Q: [165 125 106  95 140 100  80 141 137 112 122  97 178 137 170]
L: [165 123 106  95 105 100  80 141 137 103 133 158 124 199 124]
X: [165 125 106 110 140 100  80 141 137 103 133 158  89 199 124]
loc: [110] => X, 3
loc: [170] => Q, 14
which: [165 125 106 110 140 100  80 141 137 103 133 158  89 199 124] => X
which: [165 125 106  95 140 100  80 141 137 112 122  97 178 137 170] => Q

S: [148  65 100 125 129 207]
M: [ 98 113 164 134 110  68]
U: [133 123  66 108 132 161]
C: [141 141 134 150 121 151]
Z: [ 93 124 150 138 119 154]
loc: [66] => U, 2
loc: [148] => S, 0
loc: [207] => S, 5
loc: [129] => S, 4
loc: [124] => Z, 1
loc: [113] => M, 1
loc: [125] => S, 3

Y: [156 114  59 113 197 170 163]
D: [162 119  57 127 196 159 122]
J: [130 101  86 124 177 189 143]
N: [142 123  97 121 159 143 126]
A: [148 116  76 117 181 162 128]
loc: [126] => N, 6
loc: [124] => J, 3

F: [113 131 142 170  49]
K: [201 153 144  46 182]
G: [ 88 213 180 114 142]
loc: [113] => F, 0
loc: [201] => K, 0

V: [144 182 155 143]
H: [101 153  86 164]
R: [ 98  78  85 155]
B: [157 179  88  96]
E: [121  79 141 128]
W: [111  67 106 138]
P: [160 171  86  89]
T: [ 98  82 145 112]
loc: [112] => T, 3
loc: [144] => V, 0
loc: [79] => E, 1
loc: [111] => W, 0

zimuv: [107 133 139 147 134 107 125 140 136 146 130 151  85 138 120]
bozab: [126 126 155 132 122 114 119 137 135 131 122 158 112 137 159]
Tozu: [136 137 113 117 128 100 110 125  63 117 160 152 164 108  84]
Saf: [125 120 124 124 158 109 129 132 166 150 144 150 105 145 140]
tugis: [126 140 138 153 121 129 166 116 156 125 116 174 125 136 150]
gusos: [139 124 153 127 155 113 126 127  91 125 127  96 139 129 161]
davu: [116 122 150 123  98 112 149 104  95 114 128 111 123 131 152]
sovit: [120 125 151 111 153  89 147 123 158 121 128  98 138 132 111]
rabog: [132 131 149 152 139 109 138 126 156 122  97 147 122 139 114]
loc: [135] => bozab, 8
which: [139 124 153 127 155 113 126 127  91 125 127  96 139 129 161] => gusos
which: [136 137 113 117 128 100 110 125  63 117 160 152 164 108  84] => Tozu

Zaf: [117 111 121 146  77 118 108 116]
perev: [118  99 107 136  96 117 112 110]
det: [125  99  95 107 184 126 148 111]
Vur: [127 106 101 107 186 128 150 116]
vig: [123  89  88 110 170 122 139 105]
vir: [122 147 122 156  64 125 113 138]
beso: [127 105 100 107 171 128 150 115]
loc: [123] => vig, 0
loc: [100] => beso, 2
loc: [88] => vig, 2
loc: [147] => vir, 1
loc: [77] => Zaf, 4
loc: [170] => vig, 4
loc: [146] => Zaf, 3

bilu: [147 138 119 181 121 204]
kozar: [147 138  71 181 124 132]
Bak: [157 144 132 135 152 133]
Voba: [147 138  71 120 124 132]
loc: [144] => Bak, 1
loc: [152] => Bak, 4
loc: [204] => bilu, 5
loc: [120] => Voba, 3

bem: [141 159 140 140 152]
Vaz: [139 129 143 108 135]
Gebul: [138 127 154 116 134]
rab: [137 168 177 126 134]
fupiz: [138 171 200 108 159]
kigu: [126 126 142 117 134]
pid: [144 163 140 142 156]
loc: [141] => bem, 0
loc: [144] => pid, 0
loc: [127] => Gebul, 1
loc: [139] => Vaz, 0
loc: [117] => kigu, 3

vite: [ 77 111 130 166  78  79]
Bebi: [159 123 164 155  71  66]
rinuk: [ 93 118 120 160  85  92]
Zovaz: [ 81 123 164  80  71  66]
Rad: [ 76 114 149 176 175  62]
loc: [93] => rinuk, 0
loc: [159] => Bebi, 0
loc: [76] => Rad, 0
loc: [176] => Rad, 3
loc: [160] => rinuk, 3

rap: [142 111 148 108 135 133 123 128 147 131]
Dovo: [140 110 134 117 119 125 112 136 107 116]
napir: [142 111 148 108 135 129 127 131 107 128]
miro: [189 111 148 108 135 133 123 128 147 137]
vitul: [142 111 148 108 135 114 123 128 147 131]
loc: [136] => Dovo, 7
which: [142 111 148 108 135 133 123 128 147 131] => rap
loc: [110] => Dovo, 1

Faza: [106 139 122 108 182 124 145 134 112 102 101 109 107 147 120 115]
gibi: [182 108 103 178 106 127 134 122  98 107 127 109 117 111 107 168]
Vatu: [136 158 112 141 150 131 147 123 103 103 115 164 122 140 110 136]
loc: [131] => Vatu, 5
loc: [140] => Vatu, 13
loc: [145] => Faza, 6
loc: [117] => gibi, 12
loc: [124] => Faza, 5
loc: [139] => Faza, 1

Nanal: [128 128 129 119 128 120 132 137 131 135 139 126 130 133 130 131 132]
Kipa: [132 128 125 148 128 148 115 111 128 108  99 129 120 115 122 125 147]
vipe: [127 127 127 134 125 149 112 111 126 102  93 131 155 112 106 153 140]
lovu: [147  99 114 110 133 133 108 110 137 109 160 130 141 117 119 138 135]
sadug: [133 124 122 123 131 129 117 120 133 119 137 127 133 123 122 133 131]
Ribe: [127 127 127 147 125 149 112 111 123 110  93 130 122 111 114 126 127]
Sulef: [109 127 127 147 125 149 112 111 131 139 144 131 130 134 133 128 126]
loc: [138] => lovu, 15
which: [109 127 127 147 125 149 112 111 131 139 144 131 130 134 133 128 126] => Sulef
which: [147  99 114 110 133 133 108 110 137 109 160 130 141 117 119 138 135] => lovu
which: [128 128 129 119 128 120 132 137 131 135 139 126 130 133 130 131 132] => Nanal
which: [132 128 125 148 128 148 115 111 128 108  99 129 120 115 122 125 147] => Kipa
loc: [124] => sadug, 1

kanan: [135  91 132 128 162]
zumef: [ 88 144 155 168  62]
Kitot: [119 179 129 123 161]
ruf: [138  63 140 134 124]
tok: [120 183 106  82  98]
vikul: [116 141 135  45  85]
Dibo: [119  44 152 167 103]
loc: [44] => Dibo, 1
loc: [129] => Kitot, 2
loc: [167] => Dibo, 3
loc: [141] => vikul, 1

Poda: [ 96 146 115 134 127 131  96 118 125 131 138 135  87  77 155 113 142 165
 177 100 185  88 157 153 127 127 167]
zel: [136 126 151 118  60 109 109 133 127  98 149 108 150 163 107  97 121 138
  93  91 113 133  76  97  99 146 141]
Fef: [128  86 119 160 142 125 152 110 105 114 119  98 170 156 133 177  67 120
  96 124  87 160 121  92 103 108 128]
Zuf: [ 80 137 128 131 175 156 137 126 122 179 153 129  76 109 162 128 122 149
 159 179 112 106 137 180 136 120 124]
galab: [ 80  99 122 125 156 188 128 117 127 139 127 146 142 171 120 113 147  89
  98 171 168 167 144 102 147 116  99]
vumu: [141 106 152 109 115  70 132 112 129  93 153 113 159 137 130 133 109 112
  95 106  83 176  88 108  72 110 115]
Kip: [ 97 117 141 136 158 178 123 111 114 120 124 129 160 161 133 133 145  93
 119 167 169 180 162  85 130 119  77]
vasim: [154 150 154 134  68 108 132 155 135 139 109 113 149 165 105  98 140 162
 118 123 111 114  71  90  96 176 132]
Nonu: [ 96 146 115 134 127 131  96 118 125 131 138 135  87  77 110 125 156 133
 138  96 139  98 119 148 129 131 175]
which: [ 97 117 141 136 158 178 123 111 114 120 124 129 160 161 133 133 145  93
 119 167 169 180 162  85 130 119  77] => Kip
loc: [145] => Kip, 16
loc: [67] => Fef, 16
which: [ 96 146 115 134 127 131  96 118 125 131 138 135  87  77 110 125 156 133
 138  96 139  98 119 148 129 131 175] => Nonu
loc: [148] => Nonu, 23
which: [154 150 154 134  68 108 132 155 135 139 109 113 149 165 105  98 140 162
 118 123 111 114  71  90  96 176 132] => vasim

